These are the activations of a small neural network, seen along a few directions. Each row is one input.
In each table, some parts of the input vary, and every possible input appears once, in random order.
A made-up example of a description, with smaller parts first: one of 3 separate values, together with either a single point or one of 11 places along a line or (one of 4 places along a line, together with one of 8 places around a ring).
Shared parts are said once, and a part with two or three values counts as separate values.

Other details of the inputs vary at random and push rows far along two fixed directions, the same in every table; ignore that.

Rows:
R1: [  5   1  -6  -8   8 -10  -5  -2  -8  12 -17  -4   7   2   5]
R2: [  5   4  -3  -9   7  -6  -8   0  -5  17 -17  -8   5   0   1]
R3: [ 14   5  -3  -1   2  -7  -4   6  -9   8 -17   1  11   1   7]
R4: [  1  -9   4 -20 -14 -18  21  -3 -16 -12   7   2  -6   6 -39]
R5: [  9   9   2  -5   3 -11  -7   1 -13   8  -9  -2   5   5  11]
R6: [ 11   4  16 -11   7  -1  -9 -12  -5  11 -22  14  -2  -9  15]
R7: [  8  11   1  -8   1  -3  -9   4  -9  15 -12  -4   4   4   5]
R8: [  5   6  -3  -2  10  -7  -4   3 -10  15 -16  -1   8  -3  -6]
R9: [  8   9  -2  -6   2  -9  -5   2 -11  10 -14  -1   6   5   9]
R10: [ -1   7  -8   6  18   1  -8   3   2  15 -13  -2   9  -5  14]
R11: [ 13   6  14 -10   9  -1  -6  -9  -6  12 -20  17  -1 -11  12]
R12: [-3 -3 -5 11  8  7 -4 -4  8 -1 -1 -7  2 -3 16]
R13: [  9  14   4   0   5  -8  -6   6 -16  10  -9   1   5   1   1]
R14: [-35 -29  -7  18 -16  23  20  -6  38 -40  49   1 -19   3 -11]
R15: [-13   7  -3  19   7  13  -4   5  14  -5  18   2  -2  -2  18]
R16: [-42   1   7  44  16  59 -17  -5  62  -4  34  13 -21 -23  43]
R17: [-11   0  -4  23  10  16  -3   2  14  -2   9  -3  -1  -9   8]
R18: [ -6 -12  17  -9 -17   6  15 -12   6 -21  16  22 -20  -7 -27]
R19: [-5  2 -4 15 11  8 -3  4  7  7 -2 -1  3 -5  3]
R20: [-24   6  -6  29  21  22  -7   2  26   0  21  -2  -4  -7  26]
R21: [ 13 -11   5 -14 -25 -14  17   0 -17 -21   5   3  -3   5 -33]
R22: [ 10   7  -5  -5   3  -8  -5   7 -10   9 -15   3  11   0   5]
R23: [ 14   2  -3  -2   9  -8  -2  -1 -10   7 -16  -5   8  -3   7]
R24: [  9   9  -2  -1   3  -6  -7   9 -12  12 -15   3  10  -1  -2]
R25: [  9  11  -1  -5   4  -8  -3   7 -12  10 -13   1   8   1   6]
R26: [  9   2   0  -6   7  -5  -7   0  -4  16 -18  -9   5   1   2]
R27: [ -1  11   1   3  16   1 -13  -1   0  20  -7 -10   1  -2  15]
R28: [ 13 -15   4 -35 -33 -22  18  -3 -20 -16   3   1  -5  14 -43]
R29: [ 17   7  -1   0   2  -7  -5   4 -11   4 -16  -2  10  -2  10]
R30: [-12 -18   2   3 -28  13  15  -3  17 -33  35  -1 -13   6 -19]
R31: [ 10 -12   4 -15 -24 -15  17   2 -15 -18   4   6  -2   8 -36]
R32: [-21 -17  -3   0 -13   4  23  -4  14 -28  34   3 -14   4 -22]
R33: [-12 -17  -1 -12 -15  -6  20  -7   3 -22  21   0 -12   8 -22]
R34: [ -8   1  -3  17  10  17 -10  -1  17   5   4 -11  -1  -7  17]
R35: [  5  11   3  -2  13 -10  -4   1 -14  14 -10  -3   4  -2  -3]
R36: [  9   5  -5  -6   0  -8  -8   3  -9   9 -16   0   9   4   8]
R37: [-19 -13   4   0 -24   9  14  -3  14 -28  43   1 -18   8 -19]
R38: [-19   1  -9  32   8  27 -11   5  31  -3  14   0   1  -3  31]
R39: [  9   8  -3  10   7   4 -13   2   0   7 -13  -5  10  -1  25]
R40: [  7  13   1  -1   4  -6  -5   8 -14  12 -13   2   7   0  -1]
R41: [ 11 -14   5 -22 -28 -12  14  -2 -10 -16   5  -1  -4  13 -31]
R42: [  8 -19   0 -20 -17 -19  21  -5 -11 -18   3   1  -3   8 -31]
R43: [-15   5  -4  14  16  10  -7  -2  13   4   9  -6  -2  -2  22]
R44: [  4   8   0  -9   8  -6  -6   0  -7  18 -14  -9   3   1   2]
Description of these inputs: one of 4 places along a line, together with either a single point or (one of 2 separate values, together with one of 5 places along a line).
Changing only the place on the line of 4 turns R43 into R27. The same change can be made to R38. Which row results?
Answer: R41
Which other rows agree with R31 in the place on the line of 4? List them by row number.
Answer: R4, R8, R13, R17, R18, R19, R21, R24, R35, R40
Which other rows does R16 become when the place on the line of 4 takes its other values? List them by row number.
Answer: R6, R11, R18
Which other rows does R7 become when the place on the line of 5 takes its other values? List them by row number.
Answer: R28, R30, R37, R41
A walk changes only the place on the line of 4. It starts at R44 and steps to R33. List the rest of the walk in order.
Answer: R32, R4
A walk changes only the place on the line of 5. It starts at R20 and steps to R32. List the rest of the walk in order.
Answer: R10, R42, R23

Rows:
R45: [  9   9   4  -3  13  -1 -12  -3  -4  16 -19   1   4  -5  18]
R46: [ -9 -13   6   0 -12   9  10  -6  12 -18  17   9 -12  -3 -11]
R47: [  5  10  -8   4  12  -5 -10   6  -6  15 -13 -10  11   2  17]
R48: [-13  -9   3   5  -5  12   6  -7  16 -14  17   5 -11  -3   1]
R49: [ 23  -6  14 -33 -18 -26  13  -8 -29  -6 -14  10  -2   4 -31]
R50: [-10 -11   6   3 -11   9  11  -5  12 -19  18  12 -11  -5 -11]
R51: [  6   6  -8   6   9  -1  -9   6  -3  13 -14  -9  11   0  11]
R52: [ 34   9   8 -28   9 -26  -9  -6 -33  25 -47   0  12  -1   2]
R53: [  1  12  -7  12  11   4 -12   9   1  14  -8  -7  10   0  17]
R54: [ -6 -15   8  -8 -18   3  14  -7   7 -21  18  10 -13   0 -20]
R55: [ 35   9  -3 -27   5 -35  -5   2 -40  23 -43 -11  19   9  -5]
R56: [ -7  12   3  16  14  18 -16   1  14  13  -2   5   0  -9  27]
R57: [  3  10   4  10  14   9 -12   1   4  13 -12   8   3 -10  20]
R58: [-12 -10   3   5  -4  11   6  -7  17 -14  16   6 -10  -3   1]
R59: [ -6  13 -10  26  19  13 -14  11  11  13  -4  -4  10  -5  26]
R60: [ -4 -17   7 -10 -18   1  14  -9   6 -21  15   7 -13   0 -21]
R61: [ 22  -7   2 -32 -20 -32  14  -1 -32  -6 -11  -7   4  14 -33]
R62: [ -8 -14   8  -8 -18   4  13  -8   8 -21  21   7 -15   1 -17]
R63: [ -6   8   2  17  16  19 -15  -1  16  13  -6   3   1 -10  27]
R64: [ -9 -16  -8   1 -13  -1  15  -1   7 -21  20  -5  -4   7 -16]
R65: [  1  12  -7  15  13   4 -11   9   0  12  -8  -4  10  -2  17]
R66: [ 36  10  -1 -26   3 -33  -7   3 -39  24 -43 -10  19   8  -7]
R67: [-10 -12   6  -1 -13  10   9  -7  13 -18  19   6 -13  -1  -9]
R68: [ -7 -16  -6  -6 -17  -6  18  -1   1 -23  21  -5  -6  10 -21]
R69: [ 17  12  11 -29  21 -27  -5  -9 -32  34 -38  -2   3  -4 -12]
R70: [-11  11 -10  23  14  15 -15   8  14  11   4  -9   6  -1  26]
R71: [ -1  11  -9  11  15   2 -12   6   1  14  -7 -10  10   2  21]
R72: [-12  -7   5   5  -7  14   5  -4  15 -13  17   8 -10  -4  -2]
R73: [-16  -4  -6  12  -8  10   5   5  13 -14  24  -3  -4   4  -4]
R74: [-13  -4   6   8  -6  13   5  -3  14 -14  21  11 -11  -4  -1]
R75: [ -5  15   3  19  19  18 -17   3  12  15  -6   7   2 -12  30]
R76: [ 18  -9   0 -28 -20 -27  15  -1 -26  -9  -7  -6   3  14 -33]
R77: [ 16  -6  10 -29 -13 -21   9 -10 -21  -4  -9   4  -4   6 -20]
R78: [ -7 -15  -5  -2 -18  -2  16   2   4 -22  20  -1  -5   6 -23]
R79: [-11 -10  -6   6 -13   4  11   3   9 -18  21  -1  -4   5 -13]
R80: [-11  14  -9  26  15  15 -13  11  12   9   5  -4   7  -4  25]
R81: [ 14  -1   0 -16 -11 -20   9   4 -22  -4  -6  -2   4   8 -20]
R82: [-12  -9  -5   5 -13   5  10   3   8 -18  22  -2  -5   5 -13]
R83: [-11 -10   7  -1 -13   9   8  -6  13 -17  21   6 -14   0  -8]
R84: [  1  10  -9  16  14   5 -10   9   2  12  -9  -4  11  -4  16]
R85: [ -4  14   2  16  17  18 -18   2  13  17  -8   4   2 -10  30]
R86: [-21  15 -12  21  37  11 -13   6  12  28  -1 -14   5  -8  19]
What is each input in this table made of?
Answer: one of 2 separate values, together with either a single point or (one of 4 places along a line, together with one of 5 places along a line)
Changing only the choice among 2 separate values turns R60 into R51. The same change can be made to R63. Which row results?
Answer: R66
Changing only the choice among 2 separate values turns R53 into R85. The same change can be made to R82. Which row results?
Answer: R72
Which other rows does R62 become when the choice among 2 separate values takes its other values? List them by row number.
Answer: R61
Which other rows does R51 become when the place on the line of 4 takes its other values? List them by row number.
Answer: R64, R78, R84

Rows:
R87: [ 20  14  10  -3  18   1 -19  -5  -9  28 -34   5   7 -12  22]
R88: [ -1 -17   4 -23 -23 -11  16  -9  -4 -19  12  -2 -10  14 -24]
R89: [-26  -3  -6  23   9  26  -8  -1  35  -3  21  -5  -7  -3  26]
R90: [-25 -10  -6  34   5  34  -4  -1  39 -14  24  -2  -7  -8  22]
R91: [ 10   7  -4  -2  18  -2 -15  -2  -2  24 -25  -9  11  -1  21]
R92: [ -5  -8   4 -11 -14  -8  20   0  -5 -16  19   4  -9   4 -32]
R93: [ -6  -3 -11  13  -6   7   1   9   7  -9  12  -4   5   2  -2]
R94: [ 12  19   4  -6  13 -11  -9   6 -20  24 -21  -1   8   1   3]
R95: [ 19  15   7 -20  19 -22 -11  -3 -28  29 -34  -3   8  -2   3]
R96: [ 19  17  11  -4  16   1 -20  -4  -9  28 -33   5   6 -12  24]
R97: [  9 -16  -4 -10 -21 -13  17   0  -8 -22   2   2   2   8 -19]
R98: [ 22  11   1  -2  15  -3 -19  -1 -10  24 -34  -7  14  -4  25]
R99: [-26   5 -15  35  10  23  -6  13  27  -2  27 -11   0   1  19]
R100: [ 21   8  -8 -13  18 -25  -8   0 -27  26 -37 -15  17   4   2]
R101: [  0 -13   4 -10 -20  -9  19  -1  -8 -21  11  11  -6   2 -37]
R102: [-24  -3  -1  33   5  33  -2   1  36 -15  27  13  -8 -12  22]
R103: [ 22  13  -6   4  13  -7 -16   7 -12  20 -32  -4  21  -1  27]
R104: [  9 -13  -3 -20 -31 -19  19   4 -17 -24  11  -2  -1  12 -38]
R105: [  2  16 -13  14  17   1 -13  13  -2  20 -10 -15  14   1  18]
R106: [ 16  16   7   2  13  -1 -16   2  -8  18 -24   9   8  -6  23]
R107: [ 10 -14   6 -19 -21  -9  11  -8  -6 -17   3  -2  -6   6 -18]
R108: [ -4   2   7   7  -6  11   0  -1   8 -10  11  13  -7  -2   8]
R109: [ 22   6  -1  -9  -3 -15  -6   4 -18   7 -22  -2  13   6  11]
R110: [-24   4  -4  33   9  30  -7   7  29  -5  23   9  -3 -11  15]
R111: [-24  -1 -17  38   6  27  -5  13  28  -8  21  -4   3  -4  16]
R112: [ -6 -17  -2 -20 -22 -18  22  -6 -10 -23  21  -8 -10  16 -32]
R113: [-29   5  -6  34  17  29  -4   7  30   0  24   1  -4 -10  15]
R114: [ 20  16   6 -16  11 -21  -6   4 -29  24 -28  -2  10   2  -6]
R115: [  8  11   1  12  16   6 -12   2   1  14 -21   9   9 -10  22]
R116: [ 15  24   4   4  17  -3 -21   8 -14  29 -28   5  13  -6  19]
R117: [  1 -17   9 -22 -35 -13  27  -3 -10 -33  24  13 -13   7 -50]
R118: [ 10 -20  21 -31 -32 -14  21 -15 -12 -26  11  14 -19   4 -39]
R119: [-13 -10 -10   6   2   1   7  -2   9  -9  16 -10  -2   4  -5]
R120: [ 11  16   8  -7  22  -3 -20  -3  -8  32 -31   2   5  -8  23]
R121: [  3  -6   9 -17 -25 -12  15  -1 -14 -18  13  12  -8   7 -33]
R122: [ 21   6   8 -24  11 -17  -7  -7 -21  25 -35   3   6  -4  -1]
R123: [-32   2  -1  23  13  24  -2  -3  27  -4  28   2 -13  -7  15]
R124: [  3 -17  18 -24 -30  -5  18 -14  -5 -25  16  14 -20   4 -30]
R125: [ 18  11   3 -17  22 -22  -8  -4 -27  29 -39  -3  11  -5  -1]
R126: [  8  15 -13   9  19  -6 -12  12 -10  24 -19 -15  18   2  14]
R127: [-29  -4   2  19   7  30  -2  -5  35  -6  25   7 -15 -12  15]
R128: [ 27  13   8 -13   4 -13  -8   0 -21  16 -31   9   9  -4   7]
R129: [  1 -22   0 -21 -18 -14  19 -10  -4 -18   5  -3  -7   9 -29]
R130: [ -4 -17  13 -27 -25  -9  20 -13  -4 -21  17  10 -19   6 -33]
R131: [-23   2 -11  29  -5  25  -5  12  24 -12  30  -3  -2   2  14]
R132: [ -2 -19  -1 -22 -21 -21  22  -7 -11 -23  18  -8  -9  14 -35]
R133: [ 30   6   8 -21   0 -19 -10  -4 -24  16 -34  -6  10   4   6]
R134: [  1  -8  -5 -15 -22 -18  18   5 -15 -16  16  -9  -2  17 -32]
R135: [  8 -15   9 -21 -27 -10  13  -9  -8 -21   8   0  -9  11 -21]
R136: [ 10  12   3  -3  25  -2 -16  -3  -7  32 -36   2   8 -11  19]
R137: [ -2 -15  -8  -8 -17 -15  22   4  -8 -19  15  -9  -1  12 -36]
R138: [-19  -2  -8  27  -6  24  -2   6  27 -18  27   1  -3   1  23]
R139: [ 17  16  -7   2   7  -9 -16  13 -17  20 -24  -7  17   3  13]
R140: [  7 -15  13 -17 -16  -6  13 -12  -5 -14  -1  11 -11  -3 -25]
R141: [ 13 -17   0 -22 -32 -19  21  -2 -14 -28   8   2  -2  11 -28]
R142: [-26  -3  -8  23   9  28  -7  -1  36  -4  20  -5  -6  -5  25]
R143: [-35   1  -8  38  15  32   0   7  35  -6  29   2  -7 -10  11]
R144: [-36  -3  -5  31  18  31  -2  -2  36  -5  30   1 -11 -12  17]
R145: [  6  13  -9   2  21  -7 -14   2  -8  23 -19 -15  12   0  19]
R146: [-31   3  -4  27  19  27  -5  -1  31   0  24   0 -10 -13  21]
Changing only one part turns R99 into R133. The same change can be made to R92. Which row results?
Answer: R96
Changing only one part turns R97 into R111. The same change can be made to R102. Which row results?
Answer: R110
What is each input in this table made of?
Answer: one of 2 separate values, together with one of 5 places along a line, together with one of 6 places around a ring
Which other rows does R106 become when the place on the ring of 6 takes its other values? List them by row number.
Answer: R95, R114, R116, R118, R120
A walk changes only the place on the line of 5. It starts at R129 and steps to R91. List the rest of the walk in order.
Answer: R142, R89, R88
Which other rows does R108 become when the place on the ring of 6 takes its other values? List them by row number.
Answer: R94, R121, R123, R124, R130
